Each row below is a small network's average activation on inputs in which a field has the value named, seen along a few directions.
Values that are neighbours, or in one group, have similar rows; names and order tell nothing.
(in the rows, 500 means zero)
Strong random noise was added to every row along 6 fixed directions; ignore it. To show where, here is one row again and again, with new noise each time:
[530 640 564 653 479 517 615 656 446 442 461 468 578 733 506 598 657]
[433 500 550 624 414 544 428 551 579 617 449 567 462 482 438 521 521]
[578 555 541 365 515 330 704 430 540 445 505 387 406 454 543 455 384]
[773 625 248 451 546 712 500 555 536 356 496 475 505 611 612 552 467]
[385 396 537 546 413 295 422 471 632 700 488 702 336 226 433 356 371]
[381 278 508 533 563 331 428 562 405 435 545 599 454 431 432 316 671]
[501 400 621 555 567 541 557 637 606 588 507 611 446 469 451 505 585]
[575 468 329 574 537 599 386 615 443 390 508 581 525 584 516 460 635]


Field Fof:
z16: [606 650 539 398 492 464 605 385 609 386 509 386 512 537 617 539 386]
z4: [542 466 605 363 491 593 559 522 537 572 584 423 480 420 400 473 431]
z8: [364 465 771 514 653 368 720 442 486 587 417 257 538 590 513 617 542]
z9: [732 554 533 343 596 730 627 448 782 541 467 505 525 467 600 664 392]
z1: [743 596 284 416 523 779 434 539 482 402 493 437 557 591 573 664 438]
z12: [405 499 659 517 359 607 464 549 450 570 505 559 544 546 396 496 556]
z6: [585 376 323 312 689 517 573 301 529 515 528 418 398 364 547 448 323]
z15: [441 569 558 562 521 479 544 569 308 381 475 412 598 653 530 589 661]
z3: [730 544 400 407 572 828 469 709 597 499 611 723 550 529 517 557 507]
z2: [472 547 477 414 607 364 614 385 346 416 474 336 534 561 574 503 476]
z14: [431 515 609 399 618 358 772 365 345 457 533 223 529 551 518 480 498]
z5: [686 421 291 496 655 928 376 612 611 440 559 591 530 452 505 547 510]
z13: [366 651 610 657 241 572 442 423 533 480 430 408 620 699 511 686 553]
z11: [531 661 397 692 416 560 336 548 582 630 419 598 558 567 604 647 503]
z10: [611 589 329 495 525 177 624 533 274 212 546 450 548 627 606 356 578]
z7: [486 344 678 508 547 957 364 669 548 578 540 554 545 610 347 630 645]
The values of Fof form 4 separate groups.
Q: List the group mates of z15, in the order listed.
A: z1, z5, z10
Q: List the group mates of z13, in the order listed.
A: z16, z9, z11
Q: List the group mates of z14, in the order listed.
A: z8, z6, z2

Field Medo:
g9: [567 476 464 528 590 488 453 717 439 441 492 584 539 527 497 508 566]
g5: [309 268 769 395 601 172 593 425 405 328 546 409 543 469 469 360 799]
g2: [816 703  20 428 473 581 352 442 564 392 509 576 393 467 682 382 219]
g15: [550 455 546 619 603 373 577 702 549 350 541 713 576 669 556 548 707]
g13: [588 838 575 456 260 529 711 552 566 560 518 473 515 543 490 642 210]
g8: [493 243 656 531 755 771 598 518 692 798 416 497 442 422 393 642 512]
g3: [694 810 596 232 459 414 899 437 351 231 567 217 559 722 485 526 472]
g10: [796 830 284 381 357 452 624 536 485 467 605 669 499 504 642 427 200]
g11: [339 639 859 345 571 249 886 237 482 598 421 154 450 460 547 617 292]
g6: [551 519 612 577 636 226 831 721 396 436 551 591 507 524 549 450 646]
g16: [629 615 502 682 385 848 333 527 838 651 411 566 524 472 575 692 460]
g12: [545 755 573 570 415 411 653 627 348 459 426 389 611 794 581 691 599]
g4: [759 497 186 363 739 592 555 446 501 467 562 545 481 422 687 543 377]
g7: [807 785 536 442 473 522 801 711 569 493 644 566 545 615 545 576 341]
g14: [407 223 335 754 742 494 315 674 538 711 500 918 463 332 491 337 597]
g1: [443 280 435 330 384 775 251 164 795 563 420 327 287 288 474 507 347]
The values of Medo form 4 separate groups.
Q: List the group mates of g13, in the order listed.
A: g3, g10, g7
Q: List the group mates of g1, in the order listed.
A: g5, g15, g16
Q: List the group mates of g6, in the order listed.
A: g9, g2, g12

Field Timi:
v24: [623 638 508 561 397 459 553 749 493 555 524 718 444 406 564 459 429]
v23: [494 156 500 497 678 871 374 634 433 565 596 518 505 520 241 440 729]
v14: [337 627 581 615 371 496 362 581 602 895 457 699 473 328 386 658 326]
v5: [717 520 171 453 498 585 295 612 478 235 522 748 454 450 614 325 526]
v3: [268 480 419 626 359 723  86 504 340 586 411 383 545 559 275 506 544]
v16: [414 756 671 626 516 237 720 579 360 606 526 669 681 627 496 548 452]
v15: [489 521 387 556 305 416 425 428 496 450 495 720 581 470 507 518 537]
v21: [354 489 654 515 474 500 489 402 465 504 396 244 505 602 532 653 581]
v10: [371 378 680 655 484 466 512 663 640 622 422 618 418 372 476 473 661]
v18: [481 363 583 505 359 353 322 499 686 639 540 771 440 297 448 443 430]
v17: [307 229 415 541 676 440 372 549 252 421 531 521 573 482 496 392 655]
v4: [796 430 259 459 803 694 438 489 536 350 539 595 564 571 668 577 554]
v20: [452 530 358 624 482 382 424 388 406 438 451 388 451 645 511 379 598]
v13: [438 403 462 587 467 474 223 517 679 585 433 638 513 410 446 587 517]
v8: [483 290 649 370 607 469 704 652 435 397 668 558 413 472 406 303 629]
v1: [281 363 868 681 561 620 725 595 559 738 452 374 486 447 361 678 540]
v7: [522 451 384 395 519 584 514 242 508 546 510 217 407 451 433 433 344]
v9: [443 484 589 325 474 506 489 413 423 472 572 513 585 514 474 402 525]
v2: [529 626 587 598 503 262 703 532 541 531 408 449 387 486 561 540 407]
v11: [500 667 500 401 290 603 387 487 450 496 483 394 576 590 542 604 413]
v22: [654 373 305 460 553 544 427 432 703 469 514 619 324 295 573 330 395]
v12: [425 430 331 587 538 489 285 413 427 289 518 556 659 550 599 396 677]
v19: [399 435 680 403 625 631 603 403 600 700 513 403 527 501 487 676 497]
v6: [653 633 677 436 460 662 785 533 608 377 503 244 489 714 481 592 557]
Each value of Timi is a pair of two hidden parts, and every pair occurs once (6 first parts, 4 second parts).
Q: v2 and v4 share the first part; v2 and v1 share the second. Which value has the first part of v1 and the second part of v4?
A: v19
Q: v9 and v11 share the first part; v9 and v15 share the second. Which value has the first part of v15 and the second part of v11?
A: v18
Q: v6 and v5 share the first part; v6 and v22 share the second. Which value has the first part of v22 and the second part of v5?
A: v10
Q: v8 and v24 share the first part; v8 and v23 share the second. Which value has the first part of v23 and the second part of v24?
A: v3
Q: v12 and v13 share the first part; v12 and v16 share the second. Which value has the first part of v16 and the second part of v13?
A: v14

Field Kagip:
p14: [497 724 458 616 298 495 373 653 429 632 452 718 599 525 481 537 395]
p5: [596 494 412 483 434 489 408 611 357 169 525 471 634 635 506 424 720]
p3: [608 455 451 595 654 730 548 608 444 450 509 610 665 622 636 628 732]
p4: [440 351 436 688 677 524 358 714 469 562 512 718 445 430 468 401 668]
p7: [407 553 571 338 525 510 534 298 610 538 493 343 460 405 562 630 309]
p12: [496 348 310 298 642 404 406 239 429 371 563 265 353 306 568 236 321]
p8: [485 772 380 556 271 293 551 542 290 489 524 520 517 595 493 430 393]
p11: [371 437 715 648 261 645 281 448 930 939 393 797 378 250 363 538 432]
p6: [497 593 224 550 434 325 273 357 374 452 399 529 588 516 605 518 422]
p15: [712 658 291 385 299 880 334 381 785 441 376 346 458 478 629 644 212]
p13: [419 329 684 543 564 529 607 496 360 473 434 154 536 706 446 555 700]
p9: [471 941 691 533 357 429 769 507 211 272 511  90 719 872 434 708 536]
p10: [519 534 596 388 701 380 795 360 381 313 456 264 588 731 574 549 615]
p1: [780 296 375 284 804 495 622 683 451 447 754 913 430 372 511 367 578]
p16: [322 576 391 706 302 695 303 375 613 736 347 418 418 454 367 564 353]
p2: [366 448 383 595 313 253 347 460 466 379 582 546 444 470 469 308 543]
The values of Kagip form 4 separate groups.
Q: List the group mates of p6, in the order listed.
A: p3, p7, p10
Q: List the group mates of p12, in the order listed.
A: p4, p13, p16
Q: List the group mates of p2, in the order listed.
A: p5, p11, p15
